A small network was shown many inputs. Here are its activations along a few directions, one row for each input.
In each table, some parts of the input vary, and every possible input appears once, in random order.
A made-up example of a description, with smaller parts first: one of 4 places along a line, together with either a single point or one of 9 places along a line or (one of 3 separate values, together with one of 5 places around a ring).
Shared parts are said once, and a part with two or three values counts as separate values.
In the rows, 128 means zero.

Other details of the inputs vary at random and push rows far along three fixed directions, the same in every table; ignore that.

A family of inputs:
r1: [148 129  10  77 165 181 206 158 157 195 177]
r2: [168 117 154 140 114 110 126  81  73  83  93]
r3: [ 94  82  68 206  48 118  98 169 131  99 128]
r4: [ 85 191 166  59 211 140 171 147 196 183 176]
r5: [112  97  57 156  93 172 106 181 130 119 132]
r6: [152 130 145 111 113 125 131  83  68  83  99]
r7: [144  83  38 166 118 151 131 155 151 148 138]
r8: [158 158 141  95 140 141 159 114  65  97 113]
r9: [123 104  49 150 105 177 119 185 136 132 139]
r10: [ 92 134 197 130 130  99 108 146 180 157 149]
r11: [ 88 163 169 106 158 114 120 145 182 178 151]
r12: [ 94 173 171  66 175 124 163 148 186 190 175]
r13: [100 172 162  43 191 124 181 118 199 202 184]
r14: [138  71  77 205  88 133 100 179 138 122 123]
r15: [174 136 152 141 130 106 143 109  63  97  97]
r16: [162 133 138 141 118 111 110  77  70  94  82]
r17: [ 86 157 179 104 131 114 105 145 173 167 148]
r18: [131  71  60 166 103 165 119 158 152 115 140]
r19: [ 98 137 196 152 103  70  71 135 166 171 125]
r20: [ 88 152 180 126 154 107 111 144 184 164 145]
r21: [ 73 119 215 163 109  91  64 141 174 120 127]
r22: [ 88 115 206 156  76  76  39 106 172 142 116]
r23: [ 95 112 200 157 121  82  79 113 190 144 132]
r24: [151 165 116  72 186 154 184  86  85 102 120]
r25: [143 119 180 161  71 104  79 104  49  57  74]
r26: [166 129 162 183 111  89  93 101  60  84  68]
r27: [115 108  45 123 103 184 135 186 131 135 149]
r28: [161 174 125  85 156 139 169 111  66 118 113]
r29: [139 156 112 110 137 108 180  73  76  89 117]
r30: [147 140 135 118 127 127 120  80  70  84  91]
r31: [ 96 143 170 104 132 100 108 114 184 179 147]
r32: [148  73  53 162  85 141 123 154 142 148 138]
r33: [150  80  44 146 117 155 155 159 151 152 154]
r34: [142  92  54 155  97 152 137 184 134 151 144]
r35: [128  72  81 198  85 146  96 180 137 109 125]
r36: [154 158 126  73 188 151 192  88  87  95 126]
r37: [129 103  49 136 137 189 159 190 146 127 158]
r38: [166 175 121  43 184 154 209  87  85 123 137]
r39: [159 145 151 117 136 136 149 114  66  83 108]
r40: [150 101 178 164  79 100  83  77  63  53  76]
r41: [149 182 136  50 194 161 213 115  77 105 139]
r42: [176 113 155 168 121  90 115  77  73  84  80]
r43: [101 119 191 168 104  62  57 105 178 164 116]
r44: [168 152 138 141 135 108 128 104  61 107  86]
r45: [121  95  36 119 101 179 135 158 141 139 149]
r46: [ 72 139 194 138 129 106  81 142 176 138 134]
r47: [ 87 133 182 132 120  98  76 112 184 155 132]
r48: [ 95 154 161  94 180 115 140 118 200 180 160]
r49: [166 158 127  68 177 150 196  89  87 107 131]
r50: [129  86  45 153 112 173 124 157 151 127 140]
Description of these inputs: one of 2 separate values, together with either a single point or (one of 4 places along a line, together with one of 6 places around a ring).
Question: The inputs of r48 and r20 match in every part but the choice among 2 separate values. If r30 is changed in the same way as r48 into r20, which row does it become?
Answer: r5
Question: Change only the choice among 2 separate values in r40. List by row number the other rows that result.
Answer: r41
Question: Change only the place on the line of 4 in r36. List by row number the other rows that result.
Answer: r18, r23, r42
Question: Change only the place on the ring of 6 in r43. List by row number the other rows that result.
Answer: r1, r7, r32, r33, r42

A family of inputs:
r51: [136 130 108 119 157 134 163 136 126 157 135]
r52: [111 107  98 169  95 149  99 176 163 152 143]
r53: [114 143 102  93 144 151 138 140 128 126 149]
r54: [119  75  81 182  96 134  94 157 161 121 143]
r55: [109 100  89 177  64 119 117 174 130 129 137]
r56: [129 144  90  87 152 155 160 123 130 136 133]
r57: [149 108 158 148  93  86  89 101 120 124 103]
r58: [124  86  94 145  91 131  98 158 169 156 144]
r59: [139 146 100  94 179 154 186 140 115 155 142]
r60: [169 149 143 124 143 133 150  82  78  97 107]
r61: [ 65 127 147 114 132 110  92 152 222 185 175]
r62: [124  69  70 186  94 129  99 154 165 127 143]
r63: [166 164 125 110 164 130 165  99  69 104  92]
r64: [132 131 183 122 108  94  93 105 121 122 111]
r65: [137 115  62 118 127 155 144 132 132 136 127]
r66: [167 129 113 155 122 116 131 106  73  97  80]
r67: [ 74 115 147 134 138 108 116 144 241 185 164]
r68: [153 131  69 108 137 178 169 179  97 115 136]
r69: [136 120  69 117 146 170 168 141 132 115 136]
r70: [160 143  67 119 151 163 178 140 116 151 140]
r71: [145 123 158 156  92  97  88  83 110 122  99]
r72: [139 135  71 121 152 156 154 159 114 128 143]
r73: [168 155 117  95 159 124 153  80  67 103 111]
r74: [150 162 154  74 145 134 150 106  79 103 115]
r75: [122 104 180 165  92 113  85 109  83  69  91]
r76: [111 105 150 142 130 120 119 125 152 138 134]
r77: [152 101  46 135 120 144 137 131 119 130 135]
r78: [149 110 177 158 104  93  95 105 113  99 102]
r79: [124  85 121 163 111 120 117 127 143 132 127]
r80: [ 61 163 236 104 152  93 102 116 197 140 140]
r81: [129 185 173  61 187 100 167  69 136 155 123]
r82: [140 185 145  84 173 142 170 115  76 100 104]
r83: [152 106 180 166  89  97  86 105  92  75  90]
r84: [136  99 148 181  93 104  85 102 114  85  87]
r85: [ 92 133 148 119 113 126  97 130 149 124 122]
r86: [127 109 106 167 117 111 104 149 144 142 132]
r87: [134 123 173 164  98 113  91 100 112  94 105]
r88: [ 95 148 115  61 167 164 170 146 151 163 166]
r89: [ 96  91  96 166  70 121 126 163 164 130 157]
r90: [121 126 201 139 128  98 108  92 108 102 105]
r91: [147 119  61 120 146 175 173 160  93 129 132]
r92: [153 136 136 130 142 123 135  97  80  77 111]
r93: [117 150 138  94 168 126 155 161 183 187 165]
r94: [109 186 144  47 194 140 179 113 186 202 178]
r95: [139 127  47 105 105 152 185 139  96 124 147]
r96: [ 87 139 179 115 151  90 117 160 230 211 171]
r97: [161 129 114 107 133 142 150  94  52  96  99]
r98: [106  87  94 174  77 166  95 172 159 115 144]
r99: [150 122  85 124 131 154 150 170 120 134 137]
r100: [126 126  82 114 143 176 163 170 102 126 136]
r101: [135 125 167 175  95  97  78 112  86  84  71]
r102: [120 197 205  87 183 103 148 100 146 169 138]
r103: [122 130 186 151 113 102  86 104  97  68 104]
r104: [119  65  74 166  84 134 100 147 152 152 133]
r105: [103 133 218 127 124  74  84  83 138 144 111]
r106: [ 80 157 247  98 146  88 104 126 191 145 151]
r107: [188 118 125 135 127 119 149  95  73  88  99]
r108: [155 119  50 138 141 157 152 157 104 124 135]
r109: [146 181 152 101 152 146 154 117  74 106 113]
r110: [127 102 103 159  78 142  89 134 130 126 123]
r111: [140 184 185  80 188 112 176  74 136 148 140]
r112: [ 92 123 129 131  96 146  93 151 168 147 148]
r113: [ 87 127 133 144 121 128  94 176 163 139 148]
Question: What do these inputs look like to the network?
Answer: one of 3 separate values, together with either a single point or (one of 4 places along a line, together with one of 5 separate values)
Question: The inputs of r92 and r72 match in every part but the choice among 3 separate values. If r54 is changed in the same way as r92 into r72, which row does it become?
Answer: r108
Question: The inputs of r71 and r70 match in every part but the choice among 3 separate values. If r88 is changed in the same way as r71 into r70, which row does it become?
Answer: r100
Question: Change only the place on the line of 4 in r51. List by row number the other rows that result.
Answer: r59, r91, r100
Question: Change only the place on the line of 4 in r73. List by row number the other rows that result.
Answer: r53, r61, r77

A family of inputs:
r114: [ 86 142 189 124 120 116 111 153 147 122 140]
r115: [143 150 124 112 126 129 143 113  81 107 114]
r116: [161 114 111 152 110 113 140 109  83 103 108]
r117: [175 105  62 137 107 154 153 132  74 105 116]
r118: [176 149 144 131 146 102 154  85  61  97  93]
r119: [122 150 102  85 150 152 164 126 129 134 147]
r120: [165 152 195 137 143  83 116  65  73  94  81]
r121: [138  97  61 135 124 148 158 138 138 133 146]
r122: [168 115  85 128 131 152 145 110  86 101 112]
r123: [132 142 116  87 150 141 162 116 124 135 139]
r124: [137 114 148 168  92 104  85 125 106 115  99]
r125: [147 103 131 169 103 116  90 120 112 112 102]
r126: [125 153 136 106 146 129 138 131 127 147 131]
r127: [ 98 103 142 157 121 103 100 130 190 153 144]
r128: [121 158 134  99 168 160 159 150 118 112 138]
r129: [ 89 169 163  66 173 149 170 146 159 138 168]
r130: [119 140  96 116 137 147 142 155 141 150 144]
r131: [143 138 105  90 158 141 179 114 133 142 148]
r132: [136 103  99 154 107 133 116 151 138 144 132]
r133: [136 150 107  86 154 143 172 131 123 147 145]
r134: [ 98 119 128 140 122 130  97 154 175 159 141]
r135: [110  94  59 159 102 161 104 178 160 142 142]
r136: [144 123 190 158 114  83  90  73 102  95  88]
r137: [ 87 113 146 136 100 119  90 140 179 152 145]
r138: [176 107  58 150 135 150 158 123  82 102 109]
r139: [ 67 129 218 144 116 104  72 142 175 120 133]
r140: [108 165 188  86 166  93 152 111 176 177 156]
r141: [108  85  50 158  94 167 105 172 161 134 143]
r142: [132  66 100 186  59 124  76 136 128 108 114]
r143: [ 98 143 180 122 147  92 119 132 197 185 154]
r144: [134 141 103  89 164 154 164 124 135 142 141]
r145: [141 143 138 117 148 126 131 115 117 128 117]
r146: [132 161 147  88 162 134 148  98 113 125 123]
r147: [131 142 203 143  95  82  83  88  86 100  86]
r148: [ 94 102 120 166  93 146  95 193 150 120 139]
Question: The inputs of r148 and r139 match in every part but one. If r124 is changed in the same way as r148 into r139, which row does it become?
Answer: r144
Question: What do these inputs look like to the network?
Answer: one of 5 places around a ring, together with either a single point or one of 6 places along a line
Question: Change only the place on the ring of 5 in r121. List by row number the other rows that result.
Answer: r116, r118, r127, r138

A family of inputs:
r149: [132 121 105 107 137 160 155 161 122 133 145]
r150: [179 149 144 119 141 130 151 101  12  64  74]
r151: [115 117 129 173  89  98  88 130 137 131 116]
r152: [103 163 195  88 142 110 131 128 139 144 142]
r153: [131 111 101 108 145 159 156 150 128 126 144]
r154: [141 124  94 118 146 138 158 150 127 157 138]
r155: [112 140  95 103 133 150 155 152 120 131 142]
r156: [120 113 153 173 100 125  83 153 138 113 119]
r157: [147 106  90 114 144 143 160 136 136 147 144]
r158: [113 176 186 109 158  89 131 116 150 165 135]
r159: [141 114  88 119 153 137 159 140 132 149 137]
r160: [102 107 145 150  76 116  87 140 130 113 125]
r161: [123  97 133 164  83 106  93 111 149 123 125]
r162: [107 122 145 168  93 117  82 157 128 117 116]
r163: [108 147 175  95 145  92 138  92 155 155 143]
r164: [106 123 144 166  86 121  84 140 140 108 122]
r165: [100  98 143 152  83 116  88 130 136 109 124]
r166: [129 140  83 104 151 162 128 135 132 153 128]
r167: [110 164 176 110 157  96 133  91 167 151 141]
r168: [117 104 149 173 107 124  84 142 145 106 118]
r169: [134  99 140 180 108 107  88 126 150 126 117]
r170: [115 158 201  98 153 119 132 125 150 140 141]
r171: [105  89 147 156  94 118  88 131 139 108 122]
r172: [128 119 100 109 143 164 157 136 139 119 147]
r173: [151 190 231 101 145  81 127  68  28  74  72]
r174: [138 131  90 110 125 145 159 131 143 147 152]
r175: [169 139 133 118 144 128 152  81  23  55  76]
r176: [152 111  93 119 145 149 159 133 146 143 146]
r177: [113 108 127 174  97  98  89 119 143 127 116]
r178: [172  81  44 177  77 138 125 116  49  75  86]
r179: [114  98 111 166 115 122 103 137 184 146 142]
r180: [127 130  99 121 161 156 153 153 129 125 137]
r181: [172 158 135 124 136 135 150  75  34  48  83]
r182: [127 130  82  95 143 160 131 136 127 155 128]
r183: [123 138 101 103 125 161 156 145 134 125 151]
r184: [119 102 135 157  76  99  92 125 136 132 123]
r185: [132  93 146 164  90 103  91 137 135 138 120]
r186: [120 174 187 110 153  96 130 113 159 161 141]
r187: [119 156 184 114 176  91 133 106 156 157 131]
r188: [133 113  81 117 149 137 160 130 134 145 139]
r189: [122  84 136 162  94 101  92 115 144 127 121]
r190: [110 130  93 106 140 150 156 141 125 125 141]
r191: [106 103 145 157  84 123  88 127 144 104 126]
r192: [134 125  85 125 157 137 157 127 140 143 138]
r193: [ 89 171 185 101 162 105 131 109 149 134 135]
r194: [135  82  57 186  89 166 106 189 112 107 119]
r195: [177 150 141 126 147 136 149  74  36  48  80]
r196: [150 132  96 128 148 147 154 147 141 150 143]
r197: [133 122  83  90 134 166 132 132 131 153 136]
r198: [180 150 120 121 124 111 154  77  23  80  79]
r199: [139 127  86  95 135 172 131 130 141 150 138]
r200: [129 149 104 115 139 161 150 159 131 129 146]
r201: [136 139  86 105 146 169 127 131 142 149 134]
r202: [129  89 138 167  94 108  92 112 152 123 122]
r203: [102 104 140 171 108 116  85 136 140 107 114]
r204: [125 119  98 112 153 154 155 154 124 128 137]
r205: [143 133  94 127 153 140 155 150 132 154 138]
r206: [118 158 187  94 142  93 135 113 148 165 142]
r207: [112 166 185 100 151  87 134 117 144 167 135]
r208: [112 174 181 108 150  94 132 102 162 156 142]
r209: [ 91 180 188 100 155 105 130 119 144 139 136]
r210: [120  93 154 163  98 125  87 139 144 107 122]
r211: [132 138 107 105 128 163 154 156 130 130 150]
r212: [146 131  96 113 128 147 157 143 140 151 151]
r213: [153 121  98 118 138 149 158 144 140 151 147]
Question: The inputs of r195 and r203 match in every part but one. If r208 is changed in the same way as r195 into r203, which row does it become?
Answer: r151
Question: The inputs of r185 and r213 match in every part but one. If r157 is changed in the same way as r185 into r213, which row does it become?
Answer: r176
Question: What do these inputs look like to the network?
Answer: one of 5 places around a ring, together with either a single point or (one of 2 separate values, together with one of 6 places around a ring)
Question: Change only the place on the ring of 5 in r186. List by row number the other rows that result.
Answer: r158, r206, r207, r212
Question: Start at r161 and move only the place on the ring of 5, one step at a time. The first step leads to r163. Which rows follow, in order?
Answer: r178, r177, r167
Question: Change only the choice among 2 separate values in r169. List by row number the other rows that result.
Answer: r168
